Each row below holds a small network's activations on one record, seen along a few directions.
After each row come some of the record's fields: G, K, F, M, C, Y.
A field that a record lacks is left out.
Other fields move the rows too, some of them a lot.
In the rows, 500 means zero.
Strong random noise was added to every row along 3 fixed directions; ignore it. To show where, here is one row again and again, with new noise each time:
[566,462,587,452,403,486,523,436,523,521,523,420,552,459,594]
[585,417,512,455,362,478,455,313,665,503,569,413,659,620,631]
[720,334,524,419,565,396,284,216,583,602,508,463,517,559,616]
[508,396,589,494,491,565,582,380,471,559,483,402,558,442,575]
[518,571,623,445,267,488,621,593,514,456,553,407,560,407,592]

[544,472,686,545,800,444,561,529,203,498,413,494,257,315,368]	G is g2, K is k1, F is f3, C is c3, Y is y2
[672,352,430,477,799,472,317,296,509,619,472,577,393,533,459]	G is g1, K is k1, F is f1
[414,416,451,528,402,652,740,476,627,443,577,446,675,651,471]	G is g2, K is k1, F is f1
[326,351,419,535,544,696,524,411,477,580,412,475,581,470,611]	G is g2, K is k2, F is f2, M is m1
[552,485,549,488,660,452,501,475,355,515,457,510,417,326,477]	G is g1, K is k1, F is f2, M is m2, C is c2, Y is y2
[460,426,487,558,385,601,737,595,511,492,611,460,530,475,467]	G is g2, K is k1, F is f2, M is m2, C is c1, Y is y2
[466,415,445,464,517,545,383,474,486,567,434,523,487,440,624]	G is g2, K is k2, F is f2, M is m1
[690,507,434,356,569,311,124,500,541,587,419,610,310,450,564]	G is g2
[687,568,548,423,579,304,368,539,477,486,533,522,336,380,462]	G is g1, K is k1, F is f3, C is c2, Y is y2
[453,423,458,576,697,556,538,353,489,485,437,520,566,611,418]	G is g2, K is k1, F is f1
[461,802,509,536,346,456,619,829,527,323,604,534,492,478,411]	G is g2, K is k1, F is f1
[316,540,351,587,481,517,391,421,651,420,474,496,649,665,504]	G is g2, K is k1, F is f3
[612,515,425,310,194,370,236,466,765,454,550,509,605,615,685]	G is g1, K is k2, F is f2, M is m2
[547,518,499,493,610,461,483,456,469,494,431,542,465,503,446]	G is g1, K is k1, F is f1
[300,387,295,526,366,705,575,456,636,520,523,432,654,565,611]	G is g2, K is k1, F is f2, M is m1
[491,376,326,618,529,582,624,349,628,548,671,535,649,745,427]	G is g2, K is k2, F is f1, C is c1, Y is y2
[138,425,420,661,600,749,655,429,475,505,395,431,636,521,442]	G is g2, K is k1, F is f3
[450,599,592,647,504,483,652,576,394,430,485,514,558,477,418]	G is g2, K is k2, F is f1, C is c1, Y is y2
[205,387,419,575,383,716,616,396,583,476,435,425,761,622,614]	G is g2, K is k2, F is f2, M is m2
[634,707,645,397,318,295,464,763,401,335,554,528,400,359,527]	G is g2, K is k1, F is f2, M is m2, C is c3, Y is y2
[174,263,439,624,680,799,631,311,382,604,305,440,628,465,550]	G is g2, K is k2, F is f2, M is m2
[485,414,510,558,464,524,523,416,537,498,530,475,621,561,516]	G is g2, K is k2, F is f2, M is m2, C is c1, Y is y2
[552,490,479,540,635,562,639,539,368,548,582,484,400,471,374]	G is g2, K is k1, F is f1, C is c3, Y is y2
[453,510,497,503,306,567,611,418,652,438,499,457,715,684,602]	G is g1, K is k2, F is f1
[405,255,424,582,803,593,327,206,458,668,320,466,495,548,503]	G is g2, K is k2, F is f3
[726,569,502,418,560,348,386,504,465,508,612,567,387,506,436]	G is g1, K is k1, F is f1, C is c3, Y is y2
[379,431,453,521,579,587,502,514,450,563,426,465,453,410,458]	G is g2, K is k1, F is f3
[484,452,506,593,722,621,672,477,326,549,552,480,446,481,341]	G is g2, K is k1, F is f1, C is c3, Y is y2
[454,374,451,606,465,575,586,367,570,518,554,460,638,622,517]	G is g2, K is k2, F is f2, M is m2, C is c1, Y is y2
[519,466,476,380,452,524,468,680,417,587,484,501,330,251,557]	G is g2, K is k1, F is f2, M is m1
[487,322,359,441,414,556,284,234,744,563,507,471,666,690,669]	G is g1, K is k2, F is f2, M is m1
[655,515,779,449,433,371,568,445,485,378,522,425,538,619,509]	G is g1, K is k2, F is f1, C is c3, Y is y2
[427,602,560,469,465,441,444,678,387,493,368,482,393,330,490]	G is g2, K is k2, F is f3
[663,489,423,569,576,380,348,180,784,447,638,516,647,851,487]	G is g1, K is k2, F is f1, C is c2, Y is y2
[605,589,725,501,427,486,665,666,342,446,531,409,439,399,449]	G is g2, K is k2, F is f1, C is c3, Y is y2
[577,376,403,370,470,511,327,435,594,580,515,532,475,467,621]	G is g1, K is k1, F is f2, M is m1
[406,542,401,615,526,438,420,260,673,468,541,493,716,778,478]	G is g1, K is k2, F is f3, C is c2, Y is y2
[504,449,429,637,738,536,457,390,416,542,488,568,427,437,327]	G is g1, K is k1, F is f3, C is c1, Y is y1
[583,651,513,424,333,488,580,742,568,415,646,532,466,451,479]	G is g1, K is k1, F is f1
[610,467,654,433,531,406,532,465,440,418,540,492,433,488,505]	G is g1, K is k1, F is f2, M is m2, C is c3, Y is y2
[283,385,416,543,575,697,570,488,442,573,426,475,517,399,543]	G is g2, K is k1, F is f2, M is m1

Here are new rows. What are their fields?
[416,426,575,526,752,520,357,431,323,613,295,506,377,338,458]	G is g1, K is k2, F is f3
[549,521,632,519,670,493,487,551,312,574,381,520,381,358,472]	G is g2, K is k2, F is f1
[462,581,612,536,518,473,550,537,428,443,395,495,550,511,473]	G is g2, K is k2, F is f1
[451,403,414,412,397,563,498,536,536,544,483,477,501,439,594]	G is g2, K is k1, F is f2, M is m2
[698,329,548,428,711,449,368,356,387,655,374,529,381,445,545]	G is g2, K is k2, F is f1
[475,433,519,429,513,578,504,651,314,639,398,500,327,208,598]	G is g2, K is k2, F is f2, M is m1
[583,364,437,363,380,519,365,493,578,612,523,492,482,460,658]	G is g2, K is k2, F is f2, M is m1
[786,726,524,332,167,217,284,696,712,409,628,539,474,593,616]	G is g2, K is k2, F is f1
[450,594,551,462,520,489,632,655,334,524,508,525,393,266,464]	G is g1, K is k1, F is f2, M is m2, C is c2, Y is y2
[474,513,580,472,587,458,403,629,331,586,365,496,318,275,471]	G is g2, K is k2, F is f3
[520,577,632,492,500,441,526,554,419,478,395,514,473,453,508]	G is g1, K is k2, F is f1
[384,241,443,487,546,745,580,399,452,674,425,434,521,416,611]	G is g2, K is k2, F is f2, M is m1
[273,399,468,505,445,698,653,540,464,519,441,450,590,420,545]	G is g2, K is k1, F is f2, M is m2
[621,301,393,395,591,450,137,227,621,650,440,532,469,560,647]	G is g1, K is k2, F is f2, M is m1
[576,501,558,471,449,440,485,506,504,506,452,491,524,540,544]	G is g2, K is k2, F is f1
[415,567,488,530,411,555,671,560,572,379,529,501,615,582,464]	G is g1, K is k1, F is f1
[281,445,405,578,566,650,500,376,558,500,418,448,615,563,494]	G is g1, K is k1, F is f3
[526,479,385,353,250,462,362,474,725,464,557,506,598,582,639]	G is g1, K is k1, F is f2, M is m2
[483,525,493,444,536,444,354,494,495,508,404,513,434,428,474]	G is g1, K is k1, F is f3
[510,350,685,529,782,565,560,416,256,631,315,493,417,374,443]	G is g2, K is k2, F is f1
